Pul: [113 137 121 171 112 151  98 157]
Sodo: [106 169 131 161  93  98 154 159]
lut: [106 169 175 161  93  98 154 159]
Niso: [114 151  65  59 122 118 133  81]
pav: [124 105 167 122 149 156 117 158]
gope: [121 149  89  98 151 112 135 159]
lano: [124 105 167 122 149 156  93  72]
which: [ 98 151] : gope
which: [169 175 161  93] : lut
which: [124 105 167 122 149 156  93  72] : lano

nole: [ 91 126 108 143 131 126]
tur: [ 93 139 125 160 104 112]
dafiv: [162 135 153 175 121 180]
butil: [161 105 144  98 135 142]
riv: [122 108 131 116 114 135]
kel: [109 109 105 100 108 104]
Rek: [163 121 116  88 180 160]
Ves: [116 123 153 168 109 124]
Pasu: [105 126 115 142 116 123]
rilak: [131 122 108 116 114 154]
which: [122 108 131 116 114] : riv
which: [122 108 116 114] : rilak
which: [121 116  88 180 160] : Rek

Rik: [127 117 132 101 131 130 130 132 116 161 139 125 134 123 142 140 143 129
 155 121 138 116 124 125 127 126 117 134 151 155 104 142 140 146 150 137
 117 149 117 145 112 119 125 103 139 124 113 131 136 134 140 133 115 141
 128 129 129 135 141  73]
Las: [158 103 129 104 103 147 109 149 125 150 137 142 148 135 107 151  74 130
 128  76  97 106 124 141 118 144 127 127 117 132 101 130 153 131 146 106
 129 155 143  77 123 145 136 101 166 110 113 121 103 153 122 105 109 107
 129 106 136 149 118 197]
Zenan: [134 140 117 108 132 118 115 161 114 110 129 134  87  92 105  95 148 131
 143 120 145 119 126 104 130 126 110 132 112 139 122  89  78 137  89 141
 115 109 115 150 155 123 117 123 108 183 113 153 141 136 123 144 111 135
 122  99 131 105 170  88]
which: [127 117 132 101 130] : Las
which: [125 150] : Las
which: [125 103] : Rik

bisar: [112 109 117 167 126 107 137 116  99 164 141 123 137 138  99 120 106 146
 128 135 123 126 114 121 124 118 119 123 127 130 139 134 147 150 115 106
 133 164 132 110 124 153 127 145 148 100 130 123 143 124 119 107 138 113
  94 133 138 136 140 137 125]
non: [121 130 142 114 136 147 124 136 152 121 101 137 124 117 133 137 163 104
 106 124 115 152 127 125 143 139 128 130 140 125 125 142 109 113 129 138
  92 118 141 154 133  72 115 112  87 143 120 135 123 120 119 140 113 133
  94 138 138 107 136 128 136]
Tasim: [138 118 114 154 113 116 155  98 125 132 139 134 137 151 132 114 106 149
 136 127 124 128 144 130 118 126 115 120 119 138 134 133 135 154 105 116
 161 130 106 130 125 173 150 146 150 105 123 111 161 128 129 100 150 115
 153 127 112 155 137 131 107]
pefo: [122 130 142 116 135 147 122 136 152 125 101 136 126 116 130 138 164 101
 105 125 115 150 125 125 143 137 130 129 141 125 125 142 107 114 129 136
  92 118 141 155 135  73 114 110  88 143 120 133 123 122 123 142 113 132
  94 138 136 107 137 127 135]
Nat: [123 118 126 109 134 139 139 140 141  89 119 146 112 119 166 127 138 138
 123 112 128 152 140 134 124 145 111 132 129 121 124 134 129  98 147 157
 121 106 130 125 130  95 116 134 105 155 122 138 108 114 103 131 127 143
  92 132 165 106 121 125 154]
which: [112 155 137] : Tasim
which: [119 140 113 133  94 138 138 107 136] : non
which: [106 130 125 130] : Nat
which: [119 140 113 133  94 138 138] : non
which: [118 126 109] : Nat
which: [115 106 133] : bisar

doren: [ 89 145  88 116 156 161 135 166 147 166]
Tovu: [126 138  92 128 121 109 128  97 196 144]
Dil: [147 156 157 125 138 112 139 137 153 145]
gebap: [ 89 167  88 116 156 161 135 166 147 166]
Fedo: [112 113 106  88 129 158 118 136 139 112]
kife: [146 130 146 135 162 135 151 114 114 137]
Lod: [107 113 127 164 144 117 121 110  77 137]
fimes: [107 157  97  93 155 148 127 114 116 107]
pama: [175 165 178 123 126 103 114 109 114  99]
which: [ 89 145  88 116 156 161 135 166 147 166] : doren
which: [ 89 167  88 116 156 161 135 166 147 166] : gebap
which: [125 138] : Dil

Pase: [145 159 110 130]
Gumef: [159 110 145 183]
gapor: [159 145 110 130]
which: [159 145 110 130] : gapor
which: [145 110 130] : gapor
which: [110 145] : Gumef
which: [159 145 110] : gapor
which: [145 110] : gapor
which: [110 145 183] : Gumef

zipeb: [137 131  81  99 149 149 167 134]
vaka: [159 161 158  93 108  99  90 136]
fakog: [141  96 103 161  71 137 152 124]
noka: [109  88  86 165 150 154  98 117]
zemes: [131  80  86 165 150  88  98 117]
gakem: [109  88  86 165 124 154  98 117]
mozaf: [117 155 141 137 138  69 105 159]
gasa: [149 131  81 137  99 101 144 139]
which: [ 80  86 165 150  88  98 117] : zemes
which: [137 131  81  99 149] : zipeb
which: [ 86 165 150 154] : noka
which: [137 131  81  99 149 149 167 134] : zipeb
which: [ 81  99 149 149 167 134] : zipeb

